A small network was trained on invented records. Each row is its activation on one of them, seen along a few directions.
After each row come some of the record's fields: C, F, T, V.
Not every record has every field; a missing one is written absent.
Other fields move the rows too, some of them a lot.
Strong random noise was added to every row along 2 fixed directions; ignore it. To show where, here is one row again and again, with new noise each time:
[-114 -98 294 137 -323 291 -147 100 20 419 -149 36 -139 -122 92 492]
[213 159 9 -81 29 45 -194 -79 -85 -8 -41 202 374 -172 -203 31]
[110 61 109 -8 -73 111 -212 -13 -34 148 -56 149 162 -124 -131 195]
[122 177 34 -45 -113 173 -11 -81 -144 -1 -165 161 489 -323 -18 61]

[606 -49 55 23 260 -287 -223 -224 -162 -197 337 153 44 236 -226 -138] -> C=c1, F=f3, T=t3, V=absent
[-311 -73 1 -6 -24 33 -118 184 228 236 -55 -85 -354 105 -52 169] -> C=c6, F=f4, T=t1, V=v3
[165 100 -45 -82 150 -86 -402 48 140 88 125 155 -105 149 -461 60] -> C=c1, F=f3, T=t1, V=v2
[292 17 -89 -61 235 -215 54 -149 -137 -291 162 16 84 105 -35 -273] -> C=c5, F=f2, T=t2, V=absent
[-468 145 -38 21 -370 408 391 111 -17 126 -446 -97 305 -445 379 132] -> C=c3, F=f4, T=t1, V=v3
[-141 24 -5 43 -122 37 112 39 43 -34 -42 -21 43 -79 -12 -77] -> C=c1, F=f3, T=t2, V=v1
[-312 -23 0 16 -88 101 -100 204 213 270 -119 -47 -267 35 -43 209] -> C=c3, F=f4, T=t1, V=absent
[268 159 -142 -195 313 -237 -418 13 108 -66 178 210 65 174 -508 -136] -> C=c5, F=f3, T=t1, V=absent
[337 173 -115 -67 110 -36 60 -215 -231 -309 28 135 526 -132 -15 -237] -> C=c5, F=f3, T=t3, V=v3
[177 69 -91 -69 117 -88 128 -112 -154 -237 15 21 211 -32 63 -207] -> C=c5, F=f2, T=t2, V=absent
[155 -142 42 91 43 -120 291 -131 -177 -212 129 -141 -131 109 294 -160] -> C=c1, F=f2, T=t2, V=v3
[-304 76 -93 -29 -135 162 371 25 -29 -75 -238 -131 212 -279 268 -90] -> C=c3, F=f1, T=absent, V=v1
[365 -66 49 31 162 -166 -118 -131 -96 -99 250 95 -62 157 -109 -48] -> C=c1, F=f2, T=t2, V=v2
[410 -164 197 114 84 -160 -301 -106 -63 72 308 65 -279 326 -104 133] -> C=c1, F=f3, T=t3, V=v3
[115 148 -112 -106 84 -8 -174 -10 20 -22 -39 158 242 -76 -229 5] -> C=c5, F=f1, T=absent, V=absent
[191 -205 73 67 169 -214 10 -80 -57 -116 272 -108 -377 297 48 -98] -> C=c1, F=f2, T=t2, V=v1
[105 64 137 18 -160 167 -94 -41 -93 133 -103 120 248 -185 -21 195] -> C=c1, F=f3, T=t1, V=absent
[118 143 -119 -141 177 -78 -411 57 141 72 51 202 59 65 -452 53] -> C=c5, F=f4, T=t1, V=absent
[154 6 127 -1 -63 66 -175 -39 -75 120 -6 122 112 -63 -92 172] -> C=c1, F=f3, T=t1, V=v1
[51 82 -5 -71 2 46 -44 -55 -65 -16 -39 93 262 -129 -48 20] -> C=c3, F=f2, T=t1, V=v1
[114 -40 127 -5 27 -32 -278 1 35 164 76 97 -70 77 -176 179] -> C=c3, F=f3, T=t1, V=absent
[-40 -236 50 37 172 -260 -70 73 107 47 242 -167 -536 387 31 -82] -> C=c6, F=f3, T=t2, V=absent
[-242 -142 153 61 -90 116 -462 255 325 505 36 19 -623 258 -245 497] -> C=c5, F=f3, T=t1, V=v3
[171 -38 -1 93 -15 -3 467 -198 -280 -317 5 -97 177 -130 361 -219] -> C=c1, F=f2, T=t2, V=v2
[-135 93 -26 34 -221 131 233 22 -22 -61 -189 19 272 -249 94 -50] -> C=c1, F=f3, T=t2, V=v2
[25 -165 9 11 176 -207 -80 1 78 -23 197 -109 -358 272 -64 -73] -> C=c6, F=f4, T=t3, V=v1
[88 -69 82 81 -34 16 55 -64 -55 8 78 -32 -33 41 120 53] -> C=c1, F=f3, T=t3, V=v3
[163 -68 -22 -8 182 -193 -71 -65 0 -102 151 -17 -95 166 -79 -124] -> C=c6, F=f4, T=t3, V=absent
[-291 -67 -141 -52 138 -228 -3 127 215 -76 89 -122 -296 179 -173 -254] -> C=c3, F=f3, T=t2, V=v1
[-315 -1 -49 -55 -31 -65 8 138 182 32 -35 -52 -84 21 -117 -111] -> C=c6, F=f3, T=t2, V=v1
[18 -292 209 149 10 -90 -222 66 117 215 253 -97 -630 369 -54 225] -> C=c1, F=f3, T=t3, V=v1
[-46 -138 122 117 -141 109 110 0 -67 84 -35 -84 -194 44 279 180] -> C=c5, F=f2, T=t2, V=v3
[-114 -23 149 61 -236 198 68 85 -9 221 -106 -32 -74 -78 152 215] -> C=c1, F=f3, T=t1, V=absent
[187 23 -102 -43 163 -131 130 -138 -144 -283 66 -5 126 48 92 -224] -> C=c5, F=f2, T=t2, V=v3
[-61 2 -30 17 -45 -52 168 -9 -5 -130 27 -31 50 -31 -2 -185] -> C=c1, F=f3, T=t2, V=v1
[109 -26 105 90 -146 140 23 -39 -96 91 -75 56 110 -110 109 183] -> C=c5, F=f4, T=t3, V=absent
[-122 10 61 54 -225 174 186 31 -49 80 -152 -15 112 -193 169 103] -> C=c1, F=f4, T=t2, V=absent
[-386 165 -234 -136 101 -6 -69 216 306 67 -91 -71 -110 22 -209 -117] -> C=c3, F=f3, T=t1, V=absent
[-258 43 -3 -12 -149 138 158 109 62 93 -166 -97 -17 -107 175 35] -> C=c6, F=f3, T=t1, V=v3
[121 11 61 -25 4 19 -164 -48 -18 83 2 109 77 -32 -99 113] -> C=c6, F=f3, T=t1, V=v3
[-175 -197 1 13 159 -169 -70 90 153 24 150 -192 -533 316 14 -38] -> C=c6, F=f2, T=t2, V=v1
[126 152 -215 -91 120 -99 482 -222 -239 -498 -59 -74 557 -228 257 -506] -> C=c6, F=f4, T=t3, V=v3
[223 64 -118 -106 217 -143 -14 -116 -110 -239 95 61 158 44 -106 -211] -> C=c5, F=f2, T=t2, V=v1
[12 -105 -10 -29 177 -190 -118 33 56 -15 184 -69 -292 250 -45 -97] -> C=c6, F=f2, T=t2, V=v1
[-256 -102 138 65 -190 53 -62 159 151 250 -10 -47 -271 59 -60 160] -> C=c1, F=f3, T=t2, V=v1
[-69 87 -150 -148 169 -117 -126 65 133 -59 40 -1 -60 111 -173 -148] -> C=c6, F=f3, T=t1, V=v3
[15 -29 162 103 -242 230 54 -4 -90 169 -126 26 108 -156 178 252] -> C=c5, F=f3, T=t3, V=absent
[263 -79 153 11 93 -73 -562 10 81 239 177 188 -240 231 -405 281] -> C=c1, F=f3, T=t1, V=v2

Here are new rows. What are their fields?
[122 -74 -63 -31 249 -236 -158 -44 57 -98 207 -27 -198 255 -148 -130] -> C=c6, F=f4, T=t3, V=v3
[-85 -138 342 156 -326 256 -176 99 32 457 -99 22 -218 -43 79 517] -> C=c1, F=f3, T=t1, V=absent
[-31 44 -24 3 -116 146 346 -78 -198 -144 -164 -59 261 -227 304 -62] -> C=c5, F=f2, T=t2, V=v1
[-162 56 9 47 -233 216 266 7 -71 20 -207 -22 230 -268 246 74] -> C=c1, F=f4, T=t2, V=v3
[72 12 195 42 -176 178 -210 15 -55 256 -80 119 85 -128 -78 313] -> C=c1, F=f3, T=t1, V=v1
[220 -70 136 -1 114 -70 -599 27 135 273 179 197 -269 251 -400 303] -> C=c5, F=f3, T=t1, V=v3
[-170 -76 -60 -2 53 -73 353 -23 -50 -193 -13 -234 -102 13 302 -246] -> C=c6, F=f2, T=t2, V=v1
[188 141 -111 -90 119 -84 -88 -68 -32 -127 29 152 277 -60 -211 -130] -> C=c1, F=f4, T=t2, V=absent
[-130 -175 255 128 -226 159 -187 159 117 424 22 -55 -505 157 22 430] -> C=c1, F=f3, T=t1, V=v3
[168 125 -67 -102 123 -42 -202 -24 33 -28 67 140 92 23 -301 -29] -> C=c1, F=f3, T=t1, V=v2
[-55 -42 67 -26 14 9 -346 149 191 255 58 59 -320 155 -265 237] -> C=c5, F=f3, T=t1, V=v1
[-192 47 130 94 -457 414 449 9 -203 106 -349 -50 377 -446 518 192] -> C=c5, F=f3, T=t2, V=absent
[41 38 -32 -66 76 -49 -323 66 126 127 46 151 -47 91 -305 130] -> C=c5, F=f4, T=t2, V=v3
[-210 -45 133 96 -306 242 189 74 -28 204 -191 -52 6 -184 267 231] -> C=c1, F=f4, T=t2, V=absent
[148 5 -45 40 -1 -35 426 -185 -254 -344 12 -98 218 -91 373 -270] -> C=c1, F=f2, T=t2, V=v3
[-21 150 -86 -52 -71 -20 207 -33 -58 -187 -69 53 388 -193 -30 -275] -> C=c1, F=f3, T=t2, V=absent
[451 48 -59 -25 225 -185 -77 -203 -152 -247 203 132 203 58 -186 -193] -> C=c1, F=f4, T=t3, V=v2
[-64 -117 269 127 -252 210 -173 87 51 369 -90 42 -176 -42 47 445] -> C=c5, F=f3, T=t1, V=absent
[-175 -160 171 175 -306 232 312 21 -114 113 -161 -160 -170 -76 498 234] -> C=c5, F=f2, T=t2, V=v3
[336 39 -29 -57 182 -126 -163 -134 -118 -144 163 119 170 83 -179 -126] -> C=c5, F=f3, T=t3, V=v1
[-340 92 -93 -47 -104 133 100 151 146 119 -218 -69 24 -152 62 40] -> C=c6, F=f4, T=t1, V=absent
[423 18 -40 -64 281 -223 -288 -136 -78 -154 259 151 88 195 -309 -140] -> C=c5, F=f3, T=t3, V=absent
[-145 164 -141 -130 24 46 135 28 12 -109 -116 -20 228 -166 -10 -173] -> C=c3, F=f3, T=t1, V=v1
[-129 365 -209 -139 -105 239 115 38 17 -63 -304 133 582 -406 -62 -76] -> C=c5, F=f3, T=t1, V=absent
